These are the activations of a small neural network, seen along a few directions. Each row is one input.
In each table, some parts of the input vary, and every possible input appears once, in random order.
A made-up example of a description, with smaller parts first: ring(8) and (point or line(11) or (values(3) and line(6))).
Shared parts are said once, and a part with two or three values counts as separate values.

A family of inputs:
x1: [-68   3 -14  -4 -35  18  61 -61  22 -48   5]
x2: [-22  -2   1  75 -51  35  61 -41  10 -30 -24]
x3: [  0 -12  61 -26  45 -54 -73  -6 -38  14  20]
x4: [ 20  40 -18 -35  36 -14 -27  38   9  68 -15]
x5: [ 21 -50 -60  16   1 -16 -43  14 -22 -37 -30]
x6: [-26 -51 -24  41  -1   1 -60 -24 -30 -16 -32]
x7: [ 33  14 -12  28 -30  53  64  34  29  -8   6]
x8: [ 26  -1 -35  50 -49  19  81  -3  19 -51 -22]
x9: [ 31 -48 -15 -17  25 -51 -62  30 -38 -42   4]
x10: [ 37  -7  29 -59  45 -26 -28  44  -7  15  44]
x11: [-26  36  19 -10  31   1 -46  -2   6  86 -17]
x12: [-49 -15 -38  52 -51  27  50 -62  -3 -53 -34]
x13: [ 26  -5 -73  17   5 -47 -52  -4 -33  -6 -52]
x14: [ -1 -13 -72  27 -51  11  70 -27  11 -75 -33]
x15: [-19  28 -15   9  29 -23 -72 -29 -26  58 -48]
x16: [ -5  13   7 -51  -8  10  84   8  40 -42  47]
x17: [ 25  31 -48 -16  29 -38 -58   9 -14  41 -47]
x18: [ 45 -10  29 -52  47 -70 -58  35 -33  -6  21]
x19: [ 24   0 -11 -29  28  12 -30  48  15  40  22]
x20: [-20  -7 -34  41   0 -30 -70 -43 -35  14 -54]
x21: [-22  -2  23  -4  24  26 -47  10   7  58  19]
x22: [ -9  -9  61 -34  42 -11 -45   7 -14  34  41]
x23: [ 27  18 116  -3 -14   4  27  19   1  38  40]
x24: [ 14  27 -12 -10 -21  52  64  29  47   5  21]
x25: [-22   5 -49 -30 -33   3  81 -24  30 -70   6]
x26: [-52  11  38 -25  -9  24  65 -28  28 -21  45]
x27: [-14 -50  19   8  24 -35 -77 -11 -43 -22   2]
x28: [ 72  21  84 -28 -10 -10  46  57   2  19  43]
x29: [-31  24  21  16 -20  64  47 -10  36  24  20]
x30: [-13  12  23  53 -30  65  46  -9  22  12   4]
What do these inputs look like to the network? -> values(2) and (point or ring(6) or ring(8))
Which other rows does x8 become when the ring(6) part takes its other values? List them by row number. -> x7, x14, x16, x24, x25
Which other rows does x13 become when the ring(8) part takes its other values? List them by row number. -> x4, x5, x9, x10, x17, x18, x19
Which other rows does x9 become when the values(2) part takes its other values? List them by row number. -> x27
Which other rows does x29 become when the ring(6) part takes its other values? List them by row number. -> x1, x2, x12, x26, x30

A family of inputs:
x31: [-25   9  25 -14  45   5 -73   5 -10  83   0]
x32: [ 12  -4 -56 -12 -44  -3  86 -11  28 -70  -2]
x33: [ -15  -17  -33   41   24  -20 -102  -21  -41   43  -63]
x34: [ 46 -36 -55  -6  26 -62 -86  28 -37 -16 -41]
x35: [-31  12   0  -2  37 -32 -86 -26 -18  58 -35]
x36: [ 49   0  81 -45  49 -42 -37  54 -25  33  47]
x37: [ 11 -22  24 -44  48 -72 -58  -1 -40 -16  15]
x38: [ -3 -40 -38  43 -39   8  64 -27  -7 -99 -10]
x39: [-22 -15  33 -17  26 -47 -84 -30 -35  19   1]
x40: [-41 -30 -28  70 -61  33  39 -54  -7 -62 -30]
x41: [ 19 -11 -61  22  30 -35 -98   3 -44  17 -54]
x42: [-18 -16  59 -28  35 -11 -75   3 -18  43  36]
x43: [-19  26 -61  20 -37  23  67 -37  29 -32 -19]
x44: [ 12  13  93 -22  32 -17 -63  29 -17  65  30]
x45: [ 20  52   4  10 -29  55  84  19  38  18   8]
x46: [  9  33  58  -6  40   0 -58  27 -10 105  -2]
x47: [ 17  -5 -28 -26 -32  33  88  22  43 -43  32]
x48: [  4  18 -29 -23  42 -48 -82  -1 -20  31 -27]
x49: [ 50  22   7 -21 -36  29 101  44  36 -18  24]
x50: [ 29 -51  -9   3  36 -61 -83   2 -51 -31 -11]
x51: [-49  17   0  29 -30  73  65 -28  46  24   7]
x52: [ 14 -24  49 -54  56 -36 -50  32 -24   9  50]
x53: [ 71  10  32 -56  38 -41 -40  76 -14  46  20]
x54: [ 37 -14   0 -64  44 -35 -54  54 -13  23  22]
x55: [-17  48  37  34 -32  68  75  -4  48  46   0]
x56: [-17  27 -32   4 -24  60  72  -3  38  -6  11]
x57: [ 33 -10 -24 -53  37 -73 -65  24 -21  -2 -12]
x58: [-60  21 -29  42 -42  39  63 -60  25  -2 -33]
x59: [ 43  38  28 -27  45 -16 -55  51 -12  78   6]
x60: [ 21 -26 -86  34 -50   5  56  -1  12 -83 -38]
x61: [ 26  11  59 -10 -24  29 105  22  25 -33  54]
x62: [-45  -6 -61  87 -50  44  33 -49  15 -18 -63]
x63: [-51  -2  36  11 -39  58  65 -26  34 -23  37]
x64: [-18 -13  -4  -3 -31  -2  91 -33  11 -88  22]
x65: [-58  -1   8  25 -51  22  61 -60  19 -51   1]
x66: [  8  16  -3 -34  51 -12 -73  30  -4  55   7]
x67: [-13 -13  25 -16 -17  32  89   2  34 -61  57]
x68: [ -9   2 -91  65 -44  29  39 -26  13 -47 -54]
x69: [ -11  -38    0   26   16  -34 -104  -22  -56    2  -33]
x70: [ -9  20  71  19 -46  54  81  -8  32   5  39]
Changing only one part turns x70 into x61. The same change can be made to x40. Which row results? -> x38
What do these inputs look like to the network? -> values(2) and line(4) and ring(5)
Start at x53 and move only the ring(5) part, one step at a time. The first step leads to x36. Which rows follow, in order? -> x44, x46, x59
Which other rows does x58 become when the values(2) part takes its other values? List them by row number. -> x35

A family of inputs:
x71: [-1 44 12 17  0 30  4  9 20 38 -7]
x72: [-40 -20 -27  25  -2 -34 -37 -33 -31 -20 -26]
x73: [ -6   5 -56  26   2 -33 -35  -8  -9  -4 -51]
x74: [  2  19 -42  13 -45  34  92  10  42 -60  12]
x75: [-16  -6   0   3 -38  28 104 -23  15 -72   6]
x76: [-29  13  52 -21  21  11   0  -2  -4  37  29]
x77: [ 55  -5  14 -33   9 -29 -10  52   7  19  27]
x78: [ -6  37  19 -23  19  17  -4  32  18  48   7]
x79: [ 25 -20  58 -30  18 -37  -8  28  -9 -11  38]
x80: [ 42  -9 -39 -25  29 -26 -42  15 -15   2  -7]
x81: [  8  -7 -37  31 -16  28  -9  -5  -5  18 -31]
x82: [-24  15  45  10  -9  26   0 -27   8  27  12]
x83: [-25 -34   1  34 -18  15 -12 -32  -7  -4 -15]
x84: [ 16 -31   0 -27  30 -30 -43 -15 -30 -19   7]
What do these inputs look like to the network? -> values(2) and (point or ring(6))
Which other rows does x79 become when the ring(6) part takes its other values? List them by row number. -> x72, x76, x82, x83, x84
Which other rows does x78 become when the values(2) part takes its other values? List them by row number. -> x76

A family of inputs:
x85: [ 37  -8  16 -44  38 -60 -44  23 -31 -14  15]
x86: [-13 -18 -37  11 -40   0  17 -20   0 -37 -22]
x87: [  7  -6  55 -31  38 -21 -55  25 -14  51  13]
x88: [ 19  24  54 -12  29  -6 -63  29 -14  73  15]
x89: [ -3  17 -47 -11  18   1 -19   7  11  23 -17]
x90: [  3  27   9  12 -40  37  99  -2  38  -2  10]
x91: [ 16 -15 -52  37 -22  14  23  -2   2 -42 -27]
x92: [ 10 -13 -25 -12  25 -55 -57  -7 -39 -16 -22]
x93: [ 40 -15 -18   8 -17  10  42  30   4 -37   7]
x94: [ -8  19  12  19  19   0 -79  -1 -19  66 -21]
x95: [ 11 -13   0 -20 -30  -2  34  10  12 -35  18]
x96: [-21  14  30  10 -21  38  78 -10  33 -35  31]
x97: [ 24  22  -4 -45  26  -4  -2  39  14  29  19]
x98: [-44  -7 -12  24 -27  33  30 -43   5 -24  -3]
x99: [-18  22 -29  39 -48  42  77 -34  28  -8 -29]
x100: [-20  -2  25  -7 -17  33  47 -16  14 -20  35]
x101: [-20 -12  12   2  27 -16 -69  -6 -22  45 -24]
x102: [ -3 -23 -11   6  31 -38 -68  -8 -25   5 -13]
x103: [ 25 -19  31 -27  42 -44 -53  23 -16  13  25]
x104: [-42   7  -9  40 -32  37  60 -38  20 -36  -8]
Changing only one part turns x88 into x94. The same change can be made to x97. Which row results? -> x89
What do these inputs look like to the network? -> values(2) and (point or line(4) or line(5))
Which other rows does x101 become when the line(4) part takes its other values? List them by row number. -> x92, x94, x102

A family of inputs:
x105: [-19 -10 -10  32 -18  17  19 -27  -2 -32  -5]
x106: [ 26  -4  -8 -27  49 -54 -95  21 -35  36 -13]
x107: [  9 -12 -25  20 -16   5  30  -1   3 -44  -2]
x108: [ -8  -6 -11 -11 -19   8  37 -10  13 -27  12]
x109: [ 16  -8  44 -33  43 -31 -70  24 -24  39  12]
x110: [-17  15  -2  12 -15  34  33  -4  15  11   4]
x111: [  7   1 -22  20 -31  14  30   2  10 -19 -18]
x112: [ 35  -8  37 -30  41 -37 -68  43 -20  35  17]
x113: [-21  -1 -13  26 -31  18  27 -21   3  -8 -18]
x114: [-20  -2   6   6 -24  16  26 -19   8 -24  13]
x115: [-22  -3  -3  -4 -18  16  32 -16   9 -23  12]
x116: [-12  -2 -17  20 -27  18  28 -22   9 -11 -21]
x117: [ -8  15  13   1 -12  14  46  -8  16 -12   6]
x118: [  9  -6  50 -18  42 -24 -79  16 -23  46  13]
x119: [-16 -15 -17  21 -13   9  27 -18   5 -36 -10]
x120: [  7  13   5  -1 -14   7  50   1  15 -14  11]
x121: [-18   3  -6  33 -33  23  19 -25   3  -9 -19]
x122: [  0  12   6  -1 -14   8  50  -4  15 -11  11]
x123: [   2   -3    0  -18   49  -46 -100    7  -37   45  -14]
x124: [  2  -5 -11 -12 -19   7  38  -5  10 -32  14]
x125: [ 10  -7  46 -27  41 -29 -71  24 -28  42  15]
x126: [ 22 -11  37 -34  44 -35 -68  27 -21  42  15]
x127: [ -6  12 -11   4 -12  30  36   4  25   9   1]
x128: [ 11  -2  -1 -25  50 -46 -99  11 -34  38 -19]
x129: [-19 -14 -18  26 -13  12  26 -23   1 -30  -4]
x130: [   1    0    7   -9   46  -40 -107    3  -34   45  -18]
x131: [ -4  -4 -19  19 -32  10  32 -12   8 -14 -16]
x132: [-17  -6  -2  -7 -19  10  34 -12  14 -28   8]
x133: [-12  13  -6   6 -10  34  34  -4  24   9   0]
x134: [ 15  -6  -7 -26  49 -53 -96  16 -32  41 -16]
x135: [  2  15 -10   3 -14  29  37  11  20   3   1]
x136: [ -6 -17 -25  19 -13   5  30 -15   6 -34  -5]
x137: [  3 -12 -27  14 -12   9  31 -10   1 -40  -6]
x138: [-14  18  17  14 -13  20  37 -18  16  -4   8]
x139: [-17  16   5  21 -17  36  26  -8  19  12   3]
x140: [  5   0 -23  15 -28  14  32 -10   6 -17 -18]
x141: [ 33  -9  38 -35  41 -37 -66  35 -27  34  18]
x142: [ 14  15   5   2 -14   8  49   8  18 -17  14]
x143: [  6  -4 -12  -8 -19   7  36   3  15 -34  15]
x144: [ 30  -1  -9 -23  49 -50 -96  30 -31  34 -15]
x145: [-14  14  11   7 -11  14  45 -13  15  -4  12]
x146: [  7  16 -11   7 -14  30  35  19  25   2   2]
What do these inputs look like to the network? -> line(6) and (values(2) or ring(5))
Changing only the line(6) part turns x145 into x138. The same change can be made to x115. Which row results? -> x114
Changing only the line(6) part turns x116 into x131. The same change can be made to x132. Which row results? -> x108
Which other rows does x142 become when the ring(5) part takes its other values? List them by row number. -> x107, x111, x143, x146
Which other rows does x112 become when the values(2) part takes its other values? List them by row number. -> x144
Which other rows does x118 become when the line(6) part takes its other values? List them by row number. -> x109, x112, x125, x126, x141
Which other rows does x125 become when the values(2) part takes its other values? List them by row number. -> x123
